Each row has a name. Each piece below is followed by the name of the row it came from, unless a question asks for something else. Each question is about the rows just above it.

[ 33  15 -25 -14  36  26  28 -21  24] -> sok
[ 55  -3 -14  34  18 -30  -1   0  -9] -> giv
[-14  -9 -30  55  -3  18  -1  -1  34] -> nema
Which row holds these entries in another order? [-30 -14  -9  -3  -1  -1  18  34  55] => nema
[-30 -14  -9  -3  -1   0  18  34  55] is which row reordered? => giv
Put [ 34 -14  -9 -30  55  -3  18  -1  -1] back in order: which row is it? => nema

[ 13  10  12  20  16  20  22  20  20 -39] = Kuva
[ 14 -39  22  16  14  19  22  15  15  15] = zis
[ 16  15  21  15  19  15  14  22  13 -39] = moki
[ 22  15  22  16  15  15  14  13  19 -39] = rutom
[ 20  27  15  20  16  22  32  16  14 -39] = nopas
[ 17  16  21  16  19  33  11  14  17 -39] = furos
Which row holds these entries in another order? [ 14  17 -39  17  16  21  16  19  33  11] => furos
Put [-39  13  22  14  15  19  15  21  15  16] back in order: which row is it? => moki
[ 19  33  11  14  17 -39  17  16  21  16] is which row reordered? => furos
Which row holds these entries in another order? [-39  13  14  15  15  15  16  19  22  22] => rutom
[-39  22  15  22  16  15  15  14  13  19] is which row reordered? => rutom
Put [-39  20  20  22  20  16  20  12  10  13] back in order: which row is it? => Kuva

[ -8  15  15  19   5  11  -3 -14  -4   1   0 -38  -2  -3  -3  -2   0   1
   2  -3  -6   1   0   8  -6 -19  -1  -2   1  13  -2  -3   2] : Fupu
[  3   2  -3   1 -23   5  -3  23   2   4  15   1   0  14   2   0  -3   1
  47 -11   0   2  13  -2  -1   1  -2  22  -5   0   0  -2   1] : losez
[-30   1  -8   0   0 -18  -3  -1 -20  -2  -1   5   0 -34  -5   0   0  19
  -2   4  17   1   1   0 -16   2   3   1   0 -22  -6   1  -7] : ran
[ 22  13  23   0  -5   5   3  15   1  -2   0  46  -3  -3   1  -2   0   1
  -2   1   4   2   0 -11  -3  14   2   2   1 -23  -1   0   2] : faki
[ -3 -30   1   0   0  -5  -6 -21 -16  -7   2   0   0  19  17  -2   0  -9
 -22 -34   0  -1 -18   1   4  -1   5   1  -2   1   1   3   0] : gidav
[-22 -21 -35  -1  -7 -12   0 -27  -4   1   0 -38   2   6   2   4  -4  -1
   2   1  -1  -2   2   8   5  11  -1   2  -2  17  -1  -3  -3] : Zopoz
[  9 -27  15  -5   5  12  -2  16   2   1   0  -2   2   7   1  -4  -2   0
   1  -3   4  -2  -2   8   3 -25   2  -7  -2  15   1   4  -8] : bim
[ -2   2  -3  -2  13   0   1  -3 -13   5  -1  -6  -4  15  19 -38  11 -19
   0  -2  -8  -3  -6   8   1   2  -3  15  -2   0   1  -3   1] : Ritu
Put [  2  -1  -3 -38  11  -2  -3   5  -2  -2   0 -13  -6  13   1   0  -2   1
 -19   1  -3   0  -3  -6  15  19  -8   1   2  -4  -3  15   8] back in order: which row is it? => Ritu
[ -7   1  -6 -22   0   1   3   2 -16   0   1   1  17   4  -2  19   0   0
  -5 -34   0   5  -1  -2 -20  -1  -3 -18   0   0  -8   1 -30] is which row reordered? => ran
Which row holds these entries in another order? [-23 -11  -5  -3  -3  -3  -2  -2  -2  -1   0   0   0   0   0   1   1   1
   1   1   2   2   2   2   3   4   5  13  14  15  22  23  46] => faki
Put [  1  -3   1   0  -2  15  -3   2   1   8  -6  -3  -8  -2   0 -19  11 -38
  19  15  -4  -6  -1   5 -13  -3   1   0  13  -2  -3   2  -2] back in order: which row is it? => Ritu
Put [  2  -3  -2  13   1  -2  -1 -19  -6   8   0   1  -6  -3   2   1   0  -2
  -3  -3  -2 -38   0   1  -4 -14  -3  11   5  19  15  15  -8] back in order: which row is it? => Fupu
[  1   1   0 -16   2   3   1   0 -22  -6   1  -7 -30   1  -8   0   0 -18
  -3  -1 -20  -2  -1   5   0 -34  -5   0   0  19  -2   4  17] is which row reordered? => ran
[  0   2  22  13  23   0  -5   5   3  15   1  -2   0  46  -3  -3   1  -2
   0   1  -2   1   4   2   0 -11  -3  14   2   2   1 -23  -1] is which row reordered? => faki

